A small network was shown many inputs. Here are its activations along a few directions, one row for each input.
In each table, some parts of the input vary, and every possible input appears once, in random order.
Descriptions start from the smaller parts, as in this example, which fits no table here: one of 3 separate values, together with either a single point or one of 9 places around a ring or (one of 4 places along a line, together with one of 5 places around a ring).
Shared parts are said once, and a part with two or three values counts as separate values.

Other details of the inputs vary at random and push rows far along two fixed directions, the same in every table; ignore that.

A family of inputs:
R1: [  6  -2 -15 -11  31 -21  33  23 -38 -19   1 -18]
R2: [  3 -23   7 -42   3  22  -3  -5  26   9  21  30]
R3: [  6 -10  26 -23  24   8 -25  11   7 -11   5  33]
R4: [  7 -20 -23  -7   2   1  30  15 -39 -27   7 -31]
R5: [ 15   1 -13 -20  24 -22  39  18 -35 -10   4 -21]
R6: [ 16   1 -11 -20  22 -24  39  19 -33 -12   2 -23]
R7: [ -3 -23  20 -22  -1  31 -25  -1  -1 -13  11  20]
R8: [  9  34 -32  43 -22 -32  18 -20  -1  23 -26 -30]
R9: [  4 -15 -20  -3  16 -11  28  26 -38 -30  -2 -22]
R10: [ 12 -18  22 -34  -4  31 -20  -5  11  -9  12  12]
R11: [ 16  -7  29 -32  17   7 -19   7  10  -2   8  31]
R12: [-25  21  16  49 -19   1 -43 -16  31  21 -19  22]
R13: [  3 -11  30 -34  -3  36 -12  -2  10  -5  19   7]
R14: [ -1 -15 -20 -10   3   1  33  14 -42 -27   9 -33]
R15: [-13  37 -22  56  -3 -42  16  -3  -5  15 -22 -27]
R16: [  6 -12  28 -22  24   5 -24  11  10 -12   5  30]
R17: [-26  12  -7  28 -41  16 -26 -34  54  40   1  14]
R18: [-10  24  18  36 -38  16 -32 -28  45  31  -5   2]
R19: [-19 -36   1 -27  -6  34 -13  -1  15  -8  25  26]
R20: [ 18 -12  27 -37   8  21 -15  -5  10   1   6  23]
R21: [-42   9  -3  44 -25   4 -32 -17  47  27  -6  28]
R22: [ 23  -5 -20 -22  22 -26  30  15 -37 -11  -7 -15]
R23: [-16  29  24  48  -9 -10 -36 -11  43  28 -12  20]
R24: [-13 -13  33 -16  14  23 -18  14   4 -17  12  22]
R25: [ 18 -11  32 -33   6  23  -8   1  16   0  14  18]
R26: [ -2 -21 -42 -17  24 -24  36  19 -24 -13   4  -6]
R27: [ -1 -24  22 -21  -2  30 -24   1   4 -18  14  18]
R28: [  0  39 -24  44 -20 -27  28 -18  -2  27 -18 -36]
R29: [  3  35 -23  49 -12 -44  19  -6   1  24 -22 -28]
R30: [ -4 -17  23 -17  13  20 -26  12   2 -19   5  30]
R31: [ 15  -9  31 -32  17   5 -19   6  13  -3   8  28]
R32: [-15  24 -32  60 -16 -34   7  -5  -8   4 -29 -26]
R33: [  8 -17 -40 -27  18 -26  42  15 -20  -3   7  -9]
R34: [-10  24  13  33 -37  14 -38 -33  38  33 -13   7]
R35: [ 14  -9 -23 -12  29 -26  23  20 -40 -20 -10 -13]
R36: [ 12  -7 -22 -22   3   5  38   7 -36 -16   8 -37]
R37: [-10 -17  28 -20   1  36 -15   2   1 -13  22  15]
R38: [-12  21 -37  56 -31 -20   8 -16 -12   8 -20 -32]
R39: [ 11  -6  36 -36   8  24  -6  -1  13   0  16  16]
R40: [ -4  -9 -18  -5  19  -8  32  23 -43 -27   1 -22]
R41: [  9  32 -30  43 -22 -34  19 -20   1  22 -26 -33]
R42: [ -8  25  12  34 -38  14 -38 -32  40  30 -10   8]
Description of these inputs: one of 6 places around a ring, together with either a single point or one of 6 places along a line.
The inputs of R17 and R2 match in every part but the place on the ring of 6. If R34 is changed in the same way as R17 into R2, which row does it become? -> R20
Which other rows agree with R31 in the place on the ring of 6? List them by row number. -> R5, R6, R11, R22, R29, R33

A family of inputs:
R43: [ 16 -17 -15 -30  -1   9   8  -4  -6  -6   7  -5]
R44: [  5 -18  -5 -21   5   6  19  10   1  -8  14  -6]
R45: [ -6  15 -27  16 -23  -5   6 -23   0  23 -10 -15]
R46: [ -8 -18  -3  -7   6  10   3  14 -16 -26  10  -6]
R47: [-27  20  35  20   2  -1 -37 -10  48  29   2  41]
R48: [ -3  14 -15  16 -21   2  18 -13 -19   6  -4 -31]
R49: [  5 -23   6 -12  14   6  -7  17 -15 -26   4   8]
R50: [ -4 -29 -20 -26  13   4  20  17 -17 -24  16  -3]
R51: [ 12   7  40 -23  13  12  -8   0   4   2   9  13]
R52: [ 26  -6  15 -28  13   4  -2   9 -12 -13   2  -1]
R53: [ 25  -7  -4 -30  12  -7   9   5  -4  -1   2   1]
R54: [ 15 -24  -9 -29  11   1   4   8  -7 -14   1   8]
R55: [-31  15  38  24 -25  37 -39 -20  39  21   7  21]
R56: [ -8  31   3  34   1 -19  12  -1  -1  13 -10 -19]
R57: [ 14 -11   2 -20  -5  17  11   0 -14 -15  10 -16]
R58: [ 23 -20  -6 -36   6   5   7   2  -5  -7   7  -1]
R59: [  0 -13  -4 -17  19 -10  12  20  -4 -11   9   7]
R60: [ 13 -16  -5 -32  20  -3  30  21 -11 -13  14  -6]
R61: [-13  11 -29  23 -18  -9   3 -17  -2  15 -16  -7]
R62: [  6  10 -11  14 -21  -9  10 -15  16  20  -2 -14]
R63: [-39  10  34  29 -21  28 -48 -15  35  15   5  29]
R64: [ 18 -12  17 -23  18   4  -9  15  -9 -19  -2  13]
R65: [ -3   7 -31  25 -18 -14   1 -15   7  11 -16  -8]
R66: [-10  21   8  31  10 -20 -12   2  -3   6 -15   7]
R67: [-12  21  -6  29  11 -29  13   9 -17  -1 -11 -15]
R68: [  8 -10   4  -6  20  -7  -1  21 -18 -21  -1   5]
R69: [ -6 -15  40 -42  -8  49 -28 -15  31  13  27  39]
R70: [  1  -9   8  -7  18  -6   5  23 -14 -21   6  -1]
R71: [ -9  17 -13  24  11 -31   4   0  -1  14 -14   7]
R72: [ 14  -7   2 -32  29 -10   8  10 -13  -7  -2  16]
R73: [-19 -18  39 -34  -2  50 -27  -6  34   8  29  40]
R74: [ -1 -25 -18 -15   9   3   4   9 -10 -16   6   9]
R75: [ -2   8 -13  27 -12  -9  18   2  -6  -2  -5 -31]
R76: [ 27  -8   7 -30  13   0  22  15 -24 -18   8 -16]
R77: [-28  13   3  40 -18   8 -28 -13   8  10 -10  10]
R78: [-11 -21 -16 -17   9   8   6   7 -18 -11   7  10]
R79: [  0 -13  -4 -16   3  15   0   3 -27 -19  -2  -2]
R80: [  7 -19   4 -24  24  -3  -4  18  -1 -12   7  24]
R81: [  3   9  -7  28 -13 -10 -10  -7   2   0 -19  -9]
R82: [  5  16 -17  27 -24  -5  -2 -17  -2   8 -14 -25]
R83: [  5 -28 -10 -21  15  -1   4  15  -9 -17   7  12]
R84: [ 14  16 -18   9  -8 -23  25  -5   1  16  -5 -20]
R85: [ -5  21 -14  15   7 -25  28   1  -2  15  -5 -16]
R86: [  2   6 -24  25 -13 -10   4  -6 -15  -8 -18 -21]
R87: [ 21  -3   5 -39  24  -6  11   5 -11   1   4   7]
R88: [-26   4  25  23 -16  10 -41 -12  54  22   5  34]
R89: [  6  23  -8  22   9 -28   8   1 -19   1 -23 -13]
R90: [  3  -4  34 -13   9  17 -10  12  13  -7  12  11]
R91: [ -3 -18   2  -7   9   2   4  18 -14 -24   8  -5]
R92: [  3  35  21  25  -6 -10 -22 -17  16  25 -16   3]
R93: [-12  14 -12  36 -21   0   8  -8   3   4  -5 -27]
R94: [  0  14  38  18 -24  20 -51 -24  45  22  -5  21]
R95: [  6   6 -29  10 -21  -8  23 -14  -1  12  -1 -25]
R96: [ -8   1 -25  32  -8 -12   3   1 -17 -10 -12 -17]
R97: [-18 -20 -13 -19   7   9  12   9 -14 -11  14   4]
R98: [ -5  16  -8  18 -21   6  -6 -18  -7  11 -11 -17]
R99: [  9 -14  57 -30  -6  42 -37  -6  32   0  20  31]
R100: [  7  13 -17  19  -3 -26   2  -4   7  13 -18  -1]
R101: [-11   6 -21  21 -18  -2  14  -9  13  12   1 -16]
R102: [  9  24 -13   8   1 -27  28  -8  -5  21  -7 -18]
What do these inputs look like to the network? -> one of 2 separate values, together with one of 5 places along a line, together with one of 6 places around a ring
The inputs of R90 and R60 match in every part but the choice among 2 separate values. If R99 is changed in the same way as R90 into R60, which row does it become? -> R62
The inputs of R51 and R102 match in every part but the choice among 2 separate values. If R96 is changed in the same way as R51 into R102, which row does it become? -> R74
Change only the choice among 2 separate values in R45. List by row number the other rows that result. -> R98
Change only the place on the ring of 6 in R81. List by row number the other rows that result. -> R49, R75, R91, R94, R99
Change only the place on the line of 5 in R61. List by row number the other rows that result. -> R54, R65, R72, R100
Change only the choice among 2 separate values in R68. List by row number the other rows that result. -> R80
